A small network was shown many inputs. Here are its activations along a few directions, one row for each input.
In each table, some parts of the input vary, and every possible input appears once, in random order.
Descriptions start from the smaller parts, as in this example, which fits no table here: one of 4 places along a line, together with either a single point or one of 11 places around a ring or (one of 3 separate values, together with one of 5 places around a ring).
Shared parts are said once, and a part with two or three values counts as separate values.

Table:
row 1: [ -3  -3   2  11 -21  11  21 -12  41  21  44]
row 2: [ 17 -18   6 -10 -22   3  12  19  20  21 -11]
row 3: [-47  53   1  51   4   1  -5 -24  -1  22   9]
row 4: [ 17 -10   9  -6  -1 -25  15  -5 -20   3 -20]
row 5: [ 14 -25  17   1 -14 -28  24 -27 -13 -15  -7]
row 6: [ 12 -19  12  -4  24 -15  36 -16 -41  -3 -42]
row 7: [-38  74 -12  35  13  14 -13 -15 -15  27   3]
row 8: [ 17 -12  -4  -8 -31  26  -7   5   3   3  -1]
row 9: [ 20 -80   6 -48  49 -50 -47  42  56 -59  29]
row 10: [-17   3 -18  31 -12  -5  14 -28  16  41  44]
row 11: [ 18 -53   3 -50  58 -24 -77  47  44 -64  18]
row 12: [ 11   4  18  11 -14  -4  -2  -3 -23 -24 -18]
row 13: [ 10  -6   8  -9 -21   1  10  20  26  22  18]
row 14: [  3  19  19 -13 -11   7 -18   7 -38 -15 -28]
row 15: [-38  25   2  39   6 -16  25 -46   6  30  18]
row 16: [ 14 -36  -2 -62  59 -14 -91  63  28 -58   8]
row 17: [-11 -37  -2  18  -8 -30  42 -18 -34 -20 -45]
row 18: [ -6  43 -25  30  -5  16  -5 -18  13  24  36]
row 19: [ 12   9 -10 -19 -28  36 -22  16  -7   6 -11]
row 20: [ -2  16   7   4 -11  12  18  17  35  32  32]
row 21: [ -4 -41  28  12   4 -18  36 -27 -33 -16 -34]
row 22: [ -9   9 -16  -6  13  13  11  -7 -56 -23 -65]
row 23: [ -4  42 -16  -9 -13  40 -16  13   4  20  35]
row 24: [ 14 -36  10  -2 -38  -2  21  -1  23   7   3]
row 25: [  2  27  -6   7 -14  37   3   2  28  12  38]
row 26: [  8  18 -12 -25 -23  34 -26  13  -6   8  21]
row 27: [ 14   3  -9  -7 -25  25  -8   2  12   0  30]
row 28: [-16  59 -22  19  -8  25 -21   2   0  29  28]
row 29: [  2   8   8  -1  18  14   2  -8 -61 -20 -47]
row 30: [-14  -9  -7   8   2   0  17 -13 -42 -27 -58]
row 31: [  0 -15  -4   5  13 -22  42  -3 -32  -7 -63]
row 32: [  1  38 -19  22   1  -4  17  -8  25  40  30]
row 33: [  5 -26  14  -3 -42  -3  10   1  29  10  31]
row 34: [-24  48  -8  28  19 -15  20 -28   3  41   6]
row 35: [ 22 -58   6 -59  63 -50 -52  60  55 -48  13]
row 36: [ -1 -15  15   9  15  10  14 -22 -45 -20 -43]
What do these inputs look like to the network?
Answer: one of 4 places along a line, together with either a single point or one of 8 places along a line
The inputs of row 6 and row 21 match in every part but the place on the line of 4. If row 35 is changed in the same way as row 6 into row 21, which row does it become?
Answer: row 9
Which other rows does row 27 become when the place on the line of 8 takes its other values? List them by row number.
Answer: row 3, row 8, row 12, row 18, row 25, row 30, row 36
Which other rows does row 19 become when the place on the line of 8 takes its other values? List them by row number.
Answer: row 7, row 14, row 22, row 23, row 26, row 28, row 29

Table:
row 37: [ 22 -35   8 -22   4  10 -56  29  -9 -51  -3]
row 38: [-11 -39  20   4  33 -52  26 -40 -15 -34 -33]
row 39: [ 19 -29 -17 -19 -13 -22 -15  38  91  16  52]
row 40: [  3 -30  -7 -29  26  -4   1   4 -30 -61 -33]
row 41: [-11  33  18  52 -60   9 106 -62 -71  60 -60]
row 42: [ 17 -22  23   0   3 -46   4   3  88  22  71]
row 43: [  7 -34  23  11  19 -43  15  -9  49  -5  38]
row 44: [-39  99 -27  15  23  55 -54   9   1  42  35]
row 45: [ 32 -22   2 -34  22  -8  17  33 -45 -36 -61]
row 46: [-10  42   4  50 -95  17  68 -43  51  86  72]
row 47: [  8 -32  -7 -25  17  -4  -7  20 -11 -38   7]
row 48: [ 26 -31  15 -32  -1  18 -58  41  35 -35  30]
row 49: [-38  92 -34  24  20  40 -59  -7 -47  23  11]
row 50: [ 12 -35  12 -34  16  10 -49   7 -31 -66 -40]
row 51: [-26  27  -2  67 -55  20  88 -87 -52  28 -36]
row 52: [ -2 -50 -15 -14  16 -26  -5   2   6 -11 -13]
row 53: [ 38 -32  25 -37   5   0 -35  37 -49 -45 -60]
row 54: [ 25 -17  20 -39 -18  17 -61  60  71 -10  64]
row 55: [-21  98 -20   8  29  37 -35   2 -83  32 -56]
row 56: [ 11 -44   4 -22  19 -32  23  20 -31  -6 -76]
row 57: [  7 -45 -13 -19  13 -15  -5  16  52   4  16]
row 58: [-21  25  -2  72 -64  21  80 -70 -32  50   3]
row 59: [-41  96 -38  25  31  45 -47 -18 -64  -4 -33]
row 60: [-26 111 -30   1  -3  46 -68  20  40  63  72]
row 61: [ 17 -26  -6 -35  20  11  -7  31  36 -18  33]
row 62: [ 11 -30  37   9  23 -57  47   1 -30 -19 -58]
row 63: [  0 -40  18  19  22 -51  19 -18   6 -20   5]
row 64: [-16  31   3  57 -66  27  76 -64  12  72  33]
row 65: [ 23 -14  -6 -45  -5   4 -17  48  74   2  69]
row 66: [-14 -48  -8  -9  19 -28   9  -3 -14 -41 -49]
What do these inputs look like to the network?
Answer: one of 5 places along a line, together with either one of 2 separate values or one of 4 places along a line
The inputs of row 65 and row 40 match in every part but the place on the line of 5. If row 54 is changed in the same way as row 65 into row 40, which row does it become?
Answer: row 50
Which other rows does row 60 become when the choice among 2 separate values takes its other values? List them by row number.
Answer: row 46
Which other rows does row 59 become when the choice among 2 separate values takes its other values? List them by row number.
Answer: row 51
Which other rows agree with row 53 in the place on the line of 5? List them by row number.
Answer: row 41, row 45, row 55, row 56, row 62
Which other rows agree with row 63 in the place on the line of 5? List them by row number.
Answer: row 37, row 47, row 49, row 52, row 58
